These are the activations of a small neural network, seen along a few directions. Each row is one input.
In each table, some parts of the input vary, and every possible input appears once, in random order.
Descriptions start from the smaller parts, as in this example, which fits no table here: one of 3 separate values, together with either a single point or one of 11 places along a line or (one of 5 places around a ring, together with one of 6 places along a line).
Shared parts are said once, and a part with two or three values counts as separate values.
(in the rows, 128 means zero)

Other details of the inputs vary at random and push rows far along two fixed directions, the same in every table; ignore that.

A family of inputs:
R1: [135 139 139 133 142 113 124 109 134 123 129 113 129 124 121]
R2: [153 135 136 129 125 146 140 156 136 109 155 164 101 197 131]
R3: [147 139 125 128 147 121 126 132 122 134 143 121 140 111 132]
R4: [125 132 139 136 112 129 149 166 134 110 162 153  85 191 151]
R5: [ 54  96  76 107  89 124 104 119  68 172  58 136 157 106  63]
R6: [136 132 134 136 136 110 128 122 125 127 143 105 132 116 135]
R7: [ 59  69  57 101  70 129 112 121  74 175  64 124 159  88  84]
R8: [133 140 140 134 139 117 127 107 138 125 123 116 131 124 129]
R9: [138 129 134 118 138 141 128 109 144 122 127 124 135 114 134]
R10: [132 136 140 135 136 120 131 123 123 125 136 117 128 107 139]
R11: [149 126 132 125 142 146 132 114 143 123 113 124 134 116 133]
R12: [137 144 144 137 143 118 119 110 131 126 123 127 124 117 124]
R13: [144 136 136 122 135 133 129 109 139 131 129 124 137 117 129]
R14: [141 135 128 125 150 135 129 117 144 126 118 131 133 113 131]
R15: [112 112 124 125  77 140 164 196 126 104 170 186  83 241 143]
R16: [115 122 116 122 104 155 144 186 131 103 156 207  78 245 133]
R17: [153 138 133 127 141 139 125 114 133 129 119 125 140 121 130]
R18: [141 139 127 126 143 131 135 130 126 132 136 122 142 109 142]
R19: [132 129 138 130 147 131 123 128 126 131 138 121 136 109 140]
R20: [137 132 141 136 125 130 140 173 124 119 175 164  96 191 135]
R21: [138 137 139 139 137 115 123 123 122 130 137 120 128 109 137]
R22: [127 133 138 129 142 126 125 107 143 116 122 115 129 121 134]
R23: [139 135 137 119 134 139 137 109 140 126 128 122 137 115 131]
R24: [135 122 135 124 131 125 131 125 137 121 135 111 141 111 147]
R25: [139 132 124 125 147 134 126 129 129 128 135 123 140 109 146]
R26: [ 83 105  89 121  95 105 109 135  82 155  99 122 130 121  94]
R27: [137 118 134 128 128 123 139 125 143 123 131 112 137 108 146]
R28: [138 121 130 121 133 138 131 121 135 128 140 116 138 107 148]
R29: [123 164 136 169 113 144  99 137 175 120 142 103 131 104  89]
R30: [141 137 141 126 133 120 130 113 141 124 123 119 140 121 128]
R31: [134 131 143 130 150 132 127 117 141 128 120 128 129 114 125]
R32: [140 145 131 123 149 134 131 117 134 127 123 130 139 116 129]
R33: [145 146 130 127 149 128 123 117 133 132 124 132 139 119 128]
R34: [130 132 140 132 142 121 127 112 149 122 113 117 116 116 131]
R35: [132 136 143 127 153 134 119 116 135 126 125 128 133 117 127]
R36: [146 131 132 122 144 147 124 114 137 121 118 124 138 118 135]
R37: [139 136 138 138 140 110 121 125 119 128 143 117 126 109 129]
R38: [ 85  97  88 114  81 114 120 136  87 155  94 127 151 121 101]
R39: [146 124 128 125 138 144 127 126 129 126 131 116 141 111 148]
R40: [134 133 135 137 133 114 130 120 128 130 137 108 134 116 143]
R41: [132 132 142 135 144 124 125 111 142 120 117 127 119 112 127]
R42: [125 134 143 132 124 135 135 152 148 101 147 161  81 196 142]
R43: [147 145 130 126 153 124 121 119 130 130 130 129 137 119 120]
R44: [135 129 140 121 136 128 128 113 146 115 121 119 138 118 133]
R45: [ 57  88  82 117  49 144 143 211  76 138 136 212  83 252  99]
R46: [139 137 140 135 144 122 125 129 122 139 140 121 138 111 135]
R47: [ 66  81  60 101  72 119 105 125  61 177  77 122 162  96  73]
R48: [ 89  94  84 114  68 151 140 178  87 137 121 175 111 200 112]
R49: [146 134 137 126 121 155 149 153 140 107 148 164 103 194 140]
R50: [140 142 144 131 153 121 118 118 128 133 132 126 132 119 114]
R51: [155 130 129 128 138 131 127 129 121 132 138 114 141 114 135]
R52: [146 140 125 130 144 125 128 130 125 136 137 124 142 111 141]
R53: [138 143 144 132 149 125 120 116 131 135 126 129 134 119 122]
R54: [129 128 138 133 140 124 133 108 149 119 117 115 125 118 132]
R55: [149 119 127 128 136 142 135 126 135 129 127 117 137 109 147]
R56: [135 137 136 137 135 111 125 123 128 133 133 110 124 113 141]
R57: [134 133 145 125 112 137 154 153 148 101 151 159 102 195 138]
R58: [146 135 135 121 139 129 127 111 136 128 134 121 135 117 122]
R59: [129 132 136 133 132 120 138 120 129 125 137 106 134 114 144]
R60: [134 144 142 134 141 115 120 111 138 128 119 118 121 121 128]
R61: [130 125 134 136 136 118 130 123 139 127 127 110 119 108 146]
R62: [128 129 135 132 139 120 122 123 133 124 131 109 123 111 147]
R63: [150 128 131 132 114 147 146 168 129 116 162 161 105 192 151]
R64: [140 124 133 121 136 139 136 110 150 124 123 124 131 112 133]
R65: [130 121 132 136 134 121 136 120 139 124 131 108 129 111 147]
R66: [ 52  78  65 115  78 114 103 123  67 168  61 127 146  90  79]
R67: [ 76  97  90 120  95 121 108 132  83 148  94 134 134 115 103]
R68: [ 70  91  83 117  90 120 114 129  88 149  92 122 141 120 106]
R69: [ 89  96  83 110  84 127 119 132  86 162 100 132 148 118 102]
R70: [144 129 136 127 130 113 131 128 128 127 142 109 141 113 134]
R71: [141 128 123 128 145 132 133 129 135 131 131 124 137 106 145]
R72: [129 143 143 130 141 120 128 111 139 123 119 116 121 119 129]
R73: [131 143 145 133 142 123 126 110 133 121 122 125 125 115 125]
R74: [143 136 141 125 136 116 127 115 138 122 128 117 138 121 120]
R75: [137 140 146 139 127 125 133 152 134 106 159 168  84 195 125]
R76: [130 136 143 131 146 126 117 110 136 117 121 126 123 115 129]
R77: [128 139 141 130 138 123 134 108 139 120 123 113 131 121 130]
R78: [134 125 138 133 145 129 131 129 132 133 134 121 132 106 139]
R79: [126 157 131 170 107 139 105 149 165 126 155  94 134  97 102]
R80: [137 125 139 125 134 126 136 114 152 118 117 119 134 115 132]
R81: [134 140 144 136 125 123 135 154 140 108 156 159  80 200 129]
R82: [140 128 133 122 129 135 140 122 131 131 141 115 140 107 144]
Description of these inputs: one of 2 separate values, together with either a single point or (one of 5 places along a line, together with one of 8 places around a ring).
Changing only the choice among 2 separate values turns R31 into R78. The same change can be made to R22. Which row results? -> R68
Changing only the choice among 2 separate values turns R49 into R48. The same change can be made to R57. Which row results? -> R15
Which other rows does R77 become when the choice among 2 separate values takes its other values? List them by row number. -> R59
Which other rows does R5 become when the place on the line of 5 takes its other values? List them by row number. -> R31, R35, R50, R53
Which other rows does R3 become when the place on the line of 5 takes its other values? List them by row number. -> R18, R25, R52, R71
Which other rows does R45 become when the choice among 2 separate values takes its other values? List them by row number. -> R5

A family of inputs:
R83: [106 109 100 117 113 126 116 114 105 152  97 104 160  82 110]
R84: [115 113 114 127  92 144 146 180 123 118 155 174  95 208 135]
R85: [100 103  96 115 105 132 125 137 100 143 104 144 133 137 114]
R86: [110 106 110 118  86 149 148 169 122 118 140 176 102 205 128]
R87: [102 103 101 109 107 124 128 131  94 142 105 141 134 137 117]
R88: [104 107 105 116 105 119 131 136  97 143 114 134 134 135 120]
R89: [172 146 157 129 167 135 136 103 159 117 142  99 146  87 159]
R90: [171 146 162 140 153 134 148 144 154 105 176 134 107 150 170]
R91: [106 108 101 118 109 126 118 114 107 150  98 105 162  83 110]
R92: [170 146 158 133 170 121 135 106 146 121 150  97 141  88 162]
R93: [ 95 123 113 128 119 118 105 107 119 142  87 116 140  98  89]
R94: [100 106  98 121 103 128 123 141  99 145 112 136 134 131 115]
R95: [ 99 128 110 130 116 117 104 113 112 148  97 114 146  95  86]
R96: [107 106 110 123  92 136 141 175 107 125 147 174  96 202 131]
R97: [106 109 103 115 118 113 117 112  93 153  98 108 157  86 115]
R98: [ 94 120 110 131 102 124 114 132 120 131 101 140 114 150  93]
R99: [172 144 163 132 158 136 149 137 155 104 170 140 108 155 171]
R100: [167 166 170 143 174 125 123 101 167 113 142 105 133  97 135]
R101: [160 161 169 154 148 126 134 135 174  97 168 129  94 157 147]
R102: [ 92 128 113 132 116 118 104 111 113 146  95 112 143  93  91]
R103: [130 122 120 120 134 132 126 112 125 137 112 114 149  96 130]
R104: [ 94 124 120 133  93 139 131 167 126 115 135 181  85 214 106]
R105: [166 167 160 146 173 114 110  83 157 127 128  75 154  54 128]
R106: [110 107 110 120  96 142 144 171 111 123 139 180  95 204 130]
R107: [ 93 126 112 132 116 114 104 111 117 144  95 111 140  93  90]
R108: [174 149 154 130 184 125 123  78 151 129 122  73 168  36 154]
R109: [177 169 176 149 158 135 139 136 178  92 174 140  96 171 149]
R110: [107 108 104 109 122 116 122 104  95 153  88 112 158  89 115]
R111: [170 147 159 140 151 138 147 145 159 103 176 133 109 151 169]
R112: [172 143 163 131 159 135 152 134 154 103 170 139 108 156 171]
Changing only one part turns R100 into R95. The same change can be made to R89. Which row results? -> R83
What is each input in this table made of? -> one of 2 separate values, together with either one of 5 places along a line or one of 10 places along a line
Which other rows does R105 become when the place on the line of 5 takes its other values? List them by row number. -> R95, R101, R102, R107
Which other rows does R92 become when the place on the line of 10 takes its other values? List them by row number. -> R83, R84, R88, R90, R91, R94, R96, R97, R111
Which other rows does R91 become when the choice among 2 separate values takes its other values? List them by row number. -> R86

A family of inputs:
R113: [154 140 148 135 168 127 127 103 142 129 131  90 151  66 161]
R114: [115 133 117 140 144 107  89  79 121 148  74  78 160  35  88]
R115: [ 40  56  50  93  36 134 125 157  62 157  72 173 124 182  76]
R116: [136 161 160 147 130 139 138 141 161 103 157 146  97 179 123]
R117: [ 97 127 114 131 133 105  97  92 123 154  82  98 157  62  80]
R118: [138 123 141 132 109 134 158 170 139 101 168 164  85 217 160]
R119: [162 134 146 117 166 133 131  97 136 127 124 114 147  94 146]
R120: [158 137 144 127 170 133 134 100 148 126 130  94 155  62 163]
R121: [169 147 150 138 143 131 147 151 147 113 179 131 118 149 163]
R122: [157 166 157 148 165 126 110  89 163 117 130  90 138  81 128]
R123: [153 127 145 125 122 140 166 160 155  96 171 162  91 203 171]
R124: [100  99  99 109 124 134 110  98 102 156  78 101 169  54 112]
R125: [ 58  71  46 100  48 141 126 168  66 163  84 168 138 167  84]
R126: [142 160 163 145 133 135 137 151 167  93 163 153  97 188 128]
R127: [165 150 164 137 185 118 119  83 146 130 138  69 161  31 157]
R128: [164 128 144 129 124 156 155 165 153 105 178 160 103 189 158]
R129: [149 137 144 127 138 129 149 157 129 110 167 165  95 192 156]
R130: [115 116 105 113 138 116 112  95  92 158  80 104 167  72 114]
R131: [146 125 134 118 127 145 158 163 134 107 159 182  92 211 157]
R132: [147 139 152 140 137 136 153 167 146 103 184 156  90 183 172]
R133: [141 159 155 147 125 140 130 149 165  94 163 155  91 192 132]
R134: [111 110  93 118 116 122 110 109  94 164  87  93 177  61 108]
R135: [147 165 163 144 169 114 117  88 164 124 126  93 146  73 117]
R136: [100 126 113 135 120 110  98 101 117 152  80 107 139  75  83]
R137: [158 142 152 126 168 117 124 100 127 130 135 107 143  91 142]
R138: [ 50  73  53 108  43 130 114 172  55 166  95 166 129 171  70]
R139: [136 147 142 147 128 134 124 153 157 103 153 148  83 187 128]
R140: [ 41  69  61 104  45 117 118 155  56 160  84 159 123 170  75]
R141: [163 145 156 132 163 108 135  97 144 123 141  84 146  76 159]
What is each input in this table made of? -> either one of 9 places around a ring or (one of 4 separate values, together with one of 5 places along a line)
Which other rows belong to the same alternative as R139? List them by row number. -> R114, R116, R117, R122, R126, R133, R135, R136
Which other rows does R119 become when the choice among 4 separate values takes its other values? List them by row number. -> R115, R124, R128

A family of inputs:
R142: [108 100 100 113 114 139 124 132  99 151 101 151 142 132 111]
R143: [175 142 164 144 147 146 145 160 157 105 196 147 106 169 172]
R144: [ 91 107  91 118  94 117 125 148  84 147 119 141 128 150 124]
R145: [ 64 111  96 142  79 125 110 152 107 142 105 147 100 149  87]
R146: [ 91  91  97 109 101 125 141 140  93 136 106 158 121 167 118]
R147: [193 145 167 133 165 135 150 112 174  97 155 118 121 125 177]
R148: [193 154 168 134 193 109 124  91 150 128 157  70 153  41 168]
R149: [104 140 116 141 110 107 104 104 114 154  98  96 150  83  73]
R150: [101 110  99 121 102 130 120 150  84 146 115 135 137 130 115]
R151: [128 111 111 107 143 114 119 101 102 153  96 114 150  83 118]
R152: [141 152 167 147 141 146 138 148 173  87 165 169  62 204 145]
R153: [185 159 170 130 181 123 151 110 155 107 160 122 121 130 185]
R154: [ 95 136 111 141 109 107 100 124 122 144  99 111 142 100  82]
R155: [ 81  99  79 115  69 148 133 174  97 141 131 167 122 173 106]
R156: [102 136 116 145 132 106  96 103 127 149  90  85 157  58  88]
R157: [ 86  96 105 115  87 123 131 142  98 144 115 126 139 127 119]
R158: [144 153 164 147 138 143 139 161 175  82 170 178  69 227 136]
R159: [147 158 167 142 119 143 145 161 164  83 181 186  63 251 123]
R160: [147 134 122 127 158 124 108  75 131 154  98  43 193   6 132]
R161: [197 152 167 142 178 120 127  83 169 114 147  58 161  35 173]
R162: [197 158 169 131 184 143 145 100 179 109 149  97 139  99 177]
R163: [101 105  98 111 103 139 132 152  87 138 103 166 122 168 114]
R164: [ 77  86  88 118  78 123 136 165  83 138 126 155 115 176 114]
R165: [ 98 135 114 122 127 116  92  93 123 140  77 113 152  90  77]
R166: [166 138 175 124 146 140 168 145 167  93 176 155  98 182 180]
R167: [117 120 104 107 131 137 124 102 115 148  93 117 166  74 113]
Changing only one part turns R158 into R156. The same change can be made to R167. Which row results? -> R155
What is each input in this table made of? -> one of 2 separate values, together with either one of 4 places along a line or one of 9 places around a ring
Which other rows does R148 become when the choice among 2 separate values takes its other values? List them by row number. -> R151
Which other rows does R161 become when the choice among 2 separate values takes its other values? List them by row number. -> R147

A family of inputs:
R168: [173 149 167 136 154 131 155 148 156  97 178 154  92 187 170]
R169: [ 89 138 119 147 102 119 101 133 129 132 108 132 115 138  74]
R170: [109 110 112 116 120 120 123 118 106 138 104 129 133 122 119]
R171: [169 152 166 141 152 132 149 151 154 103 187 143 103 166 166]
R172: [ 86 137 116 138 105 123 102 125 129 130  97 145 110 151  70]
R173: [184 153 159 128 194 125 118  62 157 134 115  61 182  11 148]
R174: [105 111 111 123 110 119 123 133 106 138 118 127 129 128 120]
R175: [111 115 108 124 104 133 126 135 116 137 119 125 138 125 118]
R176: [111 112 107 116 106 138 129 130 116 135 108 136 136 136 116]
R177: [111 116 110 124 112 116 124 133 102 142 118 128 132 127 118]
R178: [104 112 108 124 106 127 127 135 117 136 116 126 134 125 121]
R179: [103 109 107 116 108 132 130 131 116 134 106 138 131 136 119]
R180: [114 115 105 117 118 136 123 133 106 141 110 141 136 132 117]
R181: [180 159 156 137 193 118 114  72 148 138 126  54 181   8 152]
R182: [116 113 107 123 110 134 124 136 115 141 120 129 138 121 116]
R183: [165 143 168 137 148 139 158 148 166  91 176 154  87 186 174]
R184: [163 145 166 144 144 134 153 151 165  96 183 141  92 171 173]
R185: [110 116 112 115 119 127 126 130 102 141 113 142 135 134 114]
Changing only one part turns R169 into R172. The same change can be made to R184. Which row results? -> R183
What is each input in this table made of? -> one of 2 separate values, together with either a single point or one of 8 places around a ring
Which other rows does R170 become when the choice among 2 separate values takes its other values? List them by row number. -> R174
